Each row below holds a small network's activations on one input, seen along a few directions.
Each table varies a few parts of the input and shows all the possible inputs, shuffled.
A made-up example of a description, with smaller parts first: one of 6 places along a line, together with either a single point or one of 9 places along a line or (one of 3 separate values, together with one of 5 places around a ring).
Shared parts are said once, and a part with two or three values counts as separate values.
(in the rows, 128 means zero)

Other details of the inputs shift rows strongly along two fixed directions, in all tables alike. That doesn't count.

Table:
R1: [112 128 149 151  90 124 179 141 114 139  72 160 137 149 139]
R2: [143 146 113 105 123 132  92 117 161 102 141 120 138 114 108]
R3: [128 138 128 127 104 126 136 125 138 120 114 133 138 133 119]
R4: [112 111 133 142 231 104 191 155  65 126 183  97  57 139 152]
R5: [128 126 156 128  89 123 150 140 138 140 125 141 141 123 146]
R6: [113 100 107 154 239 108 159 141  60 131 164 103  66 150 131]
R7: [130 134 116 125 112 135 115 121 143 116 117 141 141 121 117]
R8: [124 112 133 128  98 129 124 128 127 151  92 132 147 135 119]
R9: [120 115 104 152 247 109 164 139  69 116 184  96  54 142 137]
R10: [134 144 120 112 113 142 105 115 152 119 122 123 142 132 113]
R11: [107 108 151 146  87 117 195 152 107 138  67 164 144 143 124]
R12: [133 137 116 124 116 141  88 111 145 125 115 128 145 131 115]
R13: [147 145 130 117 110 137  92 116 159 124 165 124 138 104 142]
R14: [107 109 148 147  86 119 175 142 103 150  65 154 146 154 124]
R15: [160 145  80  94 164 150   9  83 173 118 186  85 129 100 104]
R16: [121 123 135 127 102 131 129 127 129 135  91 136 147 142 116]
R17: [167 153 108  78 157 141  34 106 187  95 218  89 125  84 122]
R18: [136 141 137 110 106 128 121 130 154 114 139 131 143 108 129]
R19: [108 127 160 154  79 118 190 145 116 143  88 164 140 135 153]
R20: [128 138 120 121 108 134 119 119 145 123 120 129 140 132 112]
R21: [143 141 140 108 103 134 105 123 158 127 155 122 138 111 138]
R22: [134 138 107 121 122 137  79 106 147 123 130 125 140 126 112]
R23: [116 105 114 152 246 102 180 151  61 115 170 106  55 137 138]
R24: [130 143 114 126 110 139 108 111 146 122 122 134 138 128 119]
R25: [117 110 127 142 236 104 185 154  68 120 191  93  58 135 150]
R26: [108 101 146 155  90 116 179 146  98 145  60 169 147 142 127]
R27: [110 102 152 154  91 127 164 140 102 167  60 155 147 148 134]
R28: [123 126 123 124 102 128 115 123 138 131 104 132 145 139 112]
R29: [132 144 110 125 110 140 102 109 151 119 126 132 140 126 117]
R30: [138 147 109 107 120 142  90 107 156 113 141 115 136 125 108]
R31: [105 117 151 157  89 128 194 144 100 147  62 165 139 155 136]
R32: [131 131 158 134  93 133 146 136 133 142 121 146 141 122 154]
R33: [119 119 121 143 240 112 165 142  72 118 197  94  54 130 155]
R34: [125 137 152 125  95 129 155 137 137 131 112 138 141 129 142]
R35: [157 167 105  95 150 149  51  98 178  99 194  98 126  99 130]
R36: [138 119 113 109 125 133  78 123 148 129 129 118 145 116 107]
R37: [127 118 126 122 111 126 120 129 132 125 104 135 147 129 110]
R38: [129 129 152 136  90 128 147 134 133 142 123 148 139 121 154]
R39: [136 148 117 114 117 133 106 115 151 113 133 120 134 127 117]
R40: [159 174  83  97 150 149  28  84 183  93 188  94 128 106 109]
R41: [133 145 128 119 110 135 120 122 146 117 118 126 139 133 119]
R42: [123 124 142 139 126 117 167 145 115 126 125 146 123 120 149]
R43: [131 130 161 124  91 130 150 141 134 141 121 138 142 126 147]
R44: [106  95 157 150  90 123 180 151  96 167  56 151 146 154 131]
R45: [134 127 150 128  90 127 135 137 142 132 127 150 144 107 148]
R46: [136 117 118 124 116 134  91 119 140 139 114 132 149 114 114]
R47: [112  85 110 158 247 109 160 149  50 145 164  95  61 147 137]
R48: [136 123 111 114 123 135  79 116 149 135 131 113 143 124 110]
Description of these inputs: one of 2 separate values, together with one of 4 places along a line, together with one of 6 places along a line.
- The inputs of R25 and R19 match in every part but the choice among 2 separate values. If R41 is changed in the same way as R25 into R19, which row does it become? => R1
- The inputs of R10 and R31 match in every part but the choice among 2 separate values. If R16 is changed in the same way as R10 into R31, which row does it become? => R12
- Change only the place on the line of 4 in R34. List by row number the other rows that result. => R4, R18, R25
- Change only the place on the line of 6 in R25. List by row number the other rows that result. => R3, R5, R20, R28, R48
- Change only the place on the line of 6 in R33. List by row number the other rows that result. => R15, R22, R24, R38, R40
- Change only the choice among 2 separate values in R26. List by row number the other rows that result. => R37

Table:
R49: [129 138 168 128  43 145 128 132 156 164  91 151 166 133 150]
R50: [ 95 125 148 161 198  95 237 159  56 128 151 122  65 160 161]
R51: [148 133  66  97 207 141  44 102 145  89 164  93 118 112  78]
R52: [116  93 132 171 201  99 194 156  63 150 160 125  72 127 165]
R53: [165 141 125  61 182 140  43 121 182  99 234  63 116  95 117]
R54: [100  63 133 143 224 111 185 165  42 162 118  98  80 167 113]
R55: [123 112 124 143  62 124 100 120 140 150  67 161 171 126 110]
R56: [128 130 159 130  42 153 117 116 149 167  78 144 172 137 138]
R57: [124 137 133 150  95 143 139 121 126 130  92 165 143 129 140]
R58: [118 155 138 142  80 135 163 122 143 123 106 143 133 146 143]
R59: [132 149 150 130  48 136 148 129 158 123  87 176 169 110 153]
R60: [124 124 136 148  53 134 112 118 143 154  94 169 170 119 139]
R61: [ 94 117 131 173 202 111 220 138  46 138 133 119  62 171 148]
R62: [127 157 162 103  28 122 165 133 172 103  93 151 166 126 122]
R63: [123 124 120 145 105 130 126 125 121 125  67 158 149 140 114]
R64: [102  72 142 166 216 109 191 161  35 169 113 102  81 175 134]
R65: [173 169 107  71 162 137  53 110 193  64 215  98 127  73 110]
R66: [116 140 114 122  51 135 135 125 143 124  50 148 169 161  83]
R67: [131 152 144 140  63 140 138 123 158 126  88 174 160 116 143]
R68: [161 153  91  95 174 133  27 101 176 101 233  89 115  73 138]
R69: [130 139 172 119  48 141 130 132 155 156 101 139 168 122 153]
R70: [153 116  60  92 199 136  13  98 157 105 191  77 122  97  77]
R71: [161 131 109  80 175 117  65 122 166  93 229  96 110  75 120]
R72: [ 99 103 110 162 213 106 201 142  48 129 117 110  67 182 122]
- The inputs of R60 and R68 match in every part but one. If R61 is changed in the same way as R60 into R68, which row does it become? => R50
- Describe the family of inputs behind these rows. => one of 4 places along a line, together with one of 6 places along a line
